These are the activations of a small neural network, seen along a few directions. Each row is one input.
In each table, some parts of the input vary, and every possible input appears once, in random order.
Descriptions start from the smaller parts, as in this example, which fits no table here: line(6) and (point or line(9) or (values(3) and ring(8))).
Shared parts are said once, and a part with two or three values counts as separate values.
(in the rows, 128 means zero)

A family of inputs:
row 1: [115 128 156 153 154  92 117 130 141 107 159]
row 2: [148 132 119 108  87 107 124 124  92 146 102]
row 3: [157 125 101  95  99 118 136 128  94 150 123]
row 4: [116 115 117 166 159 127 122 116 130  99 171]
row 5: [118 195 105 100 104 197 147 143 188 177  58]
row 6: [145 122 119 151 146 110 119 123 144  96 180]
row 7: [132 112 133  92 125 122 140 131  85 141  85]
row 8: [129 122 103 106 113 138 134 122  77 151 116]
row 9: [ 85 175 126 144 123 192 128 151 241 108 125]
row 10: [139 103 138 101 113 143 137 117  90 163 106]
row 11: [136 131 137 163 135 101 102 125 140  95 162]
row 12: [118 103 146 153 172 110 119 137 137  96 142]
row 13: [127  98 154 165 157 134 128 122 139 110 163]
row 14: [127 131 139  95 105 100 140 122  93 155  99]
Question: The inputs of row 10 and row 13 match in every part but one. If row 7 is changed in the same way as row 10 into row 13, which row does it become?
Answer: row 12
Question: What is each input in this table made of?
Answer: values(2) and (point or ring(6))

A family of inputs:
row 15: [144 110 132 116 116  92 127 116  74 140 130]
row 16: [105 105 162 238 211  95  91 129 206  23 250]
row 17: [109 125 123 126 146 176 144 130 142 140 110]
row 18: [142 149  91 125  98 149 125 124 135 136 140]
row 19: [116 114 164 118 136 111 133 128 105 142  99]
row 20: [120  96 148 119 148 151 142 128 114 140 105]
row 21: [111 154 124 125 117 167 135 135 170 138 111]
row 22: [138 121  90 125 127 158 134 120 108 138 141]
row 23: [148  94 117 117 128 133 135 118  83 138 137]
row 24: [122 164 138 116 112 128 128 142 167 137  99]
row 25: [152 159 105 117  93 110 121 129 133 133 127]
row 26: [143 134 119 111 106  87 122 127  97 128 122]
row 27: [115 139 151 111 126 106 127 140 129 132  92]
Question: What is each input in this table made of?
Answer: point or (values(2) and ring(6))

A family of inputs:
row 28: [110 100 142 200 178 191 114 125 196 109 184]
row 29: [115 181 143 136 137 115 118 135 185 141 101]
row 30: [128  62 159 185 185 128 120 114 115  99 237]
row 31: [194 111  81 111  78 113 140 108  56 149 125]
row 32: [142 119 154 107  82  97 124 106  59 168 107]
row 33: [179 126 104 106  60  83 118 113  76 150 122]
row 34: [127  86 159  85 136 155 169 120  85 169  52]
row 35: [106 127  73  85 131 202 153 123 105 181  91]
row 36: [ 94 137 135 177 162 159 110 117 196  82 153]
row 37: [125 158  44  81 111 218 161 138 123 167 109]
row 38: [164  69 106 183 165 111 110 114 133  81 249]
row 39: [105  48 191 181 218 161 139 141 152  98 166]
row 40: [ 80 163 138 167 133 120 114 144 191 107 123]
row 41: [112 129 192 123 177  86 136 147 141 128  76]
row 42: [137 146 161 135 144  54 115 120 100 128 142]
row 43: [173 152 110 132 123  39 106 123 118 110 157]
row 44: [113 100 153 163 170  94 116 104 115  72 205]
row 45: [134  92  92 106 133 150 134 108  15 164 116]
row 46: [ 90  85 185 159 202 128 135 132 152  71 134]
row 47: [135 132 103 154 120  40 107 131 127  78 185]
row 48: [115 112 189  82 132 106 128 155 117 139  53]
row 49: [142 129 159 100  98  77 106 131  74 137 115]
row 50: [133 183 105  86  59 168 147 136 168 171  97]
row 51: [146 168  82  87  78 196 172 130 149 170 103]
row 52: [134 211 113 135 117 133 120 146 203 126 116]
row 53: [127 138 112  91  97 180 163 115 131 183  84]
row 54: [105  74 120  79 169 178 157 128  60 167  58]
row 55: [130 131 111 202 159 209 112 132 213  94 195]
row 56: [179 136 109  98  77  62  98 138  91 120 129]
row 57: [136 194 111  87  74 151 121 161 180 138  98]
row 58: [149 106 100 160 149  78 105 104 134  54 218]
row 59: [113 100 183  84 117 125 147 128 104 170  47]
row 60: [100 193 107 167 113 138 113 154 208  92 136]
row 61: [172 100  42 106 111 136 129 117  31 146 130]
row 62: [115 168 104 178 142 177 108 125 213  67 165]
row 63: [ 99 126 155 157 141  56 117 130 108  96 171]
row 64: [ 76 111 187 151 173  89 136 158 146  96 102]
row 65: [116 163 141  90  93 134 116 147 162 152  82]
row 66: [156 104 131 111 100 128 146 100  40 166 110]
row 67: [114 152 135  90  78 151 140 122 150 184  79]
Question: What is each input in this table made of?
Answer: line(5) and line(8)
Question: The inputs of row 41 and row 48 match in every part but the line(8) part. If row 42 is changed in the same way as row 41 into row 48, which row does it become?
Answer: row 49
Question: A walk changes only the line(5) part. It starts at row 61 and steps to row 45. List the rest of the walk in order.
Answer: row 54, row 35, row 37
Question: Which other rows does row 38 become when the line(8) part takes its other values? List them by row number.
Answer: row 31, row 33, row 43, row 47, row 56, row 58, row 61

A family of inputs:
row 68: [133 124 128 112 119 128 131 128 110 140 111]
row 69: [108 112 156 219 196 104  99 131 194  43 225]
row 70: [125 134 124 111 120 133 132 131 122 139 108]
row 71: [127 134 120 113 122 139 135 130 122 141 107]
row 72: [107 109 151 217 197 111  98 132 195  48 226]
row 73: [107 109 154 217 195 108 100 126 197  42 226]
row 74: [134 129 120 110 115 127 135 127 112 142 116]
row 75: [132 135 120 113 111 129 129 127 116 140 115]
row 76: [134 135 125 112 113 133 131 130 124 142 112]
row 77: [135 136 121 113 115 139 133 128 124 145 112]
row 78: [126 133 122 111 118 137 136 131 123 140 108]
row 79: [133 122 125 112 117 131 134 128 111 141 111]
row 80: [127 128 132 113 119 132 132 127 116 144 111]
row 81: [133 135 116 115 113 135 131 126 115 143 114]
row 82: [135 130 118 112 119 129 134 125 111 143 116]
row 83: [126 135 124 114 121 131 133 130 122 140 106]
row 84: [134 124 128 114 120 125 132 127 111 140 110]
row 85: [107 112 157 217 196 106  99 128 195  41 226]
row 86: [134 130 122 110 117 124 131 127 111 141 116]
row 87: [135 136 125 114 114 130 132 129 125 143 111]
row 88: [132 133 117 113 109 133 132 127 116 141 115]
row 89: [133 136 120 116 112 127 130 127 116 141 113]
row 90: [134 134 123 112 111 136 134 129 125 144 112]
row 91: [134 124 124 114 121 134 133 126 110 142 111]
row 92: [135 131 122 113 117 121 132 126 111 142 115]
row 93: [127 127 130 113 117 135 136 127 117 145 111]
row 94: [128 128 128 115 121 138 135 126 116 146 111]
row 95: [127 129 132 116 120 129 134 127 116 145 110]
Question: What is each input in this table made of?
Answer: line(4) and (point or ring(6))
Question: The inputs of row 92 and row 82 match in every part but the line(4) part. If row 89 is changed in the same way as row 92 into row 82, which row does it become?
Answer: row 81
Question: Which other rows does row 90 become when the line(4) part takes its other values? List them by row number.
Answer: row 76, row 77, row 87
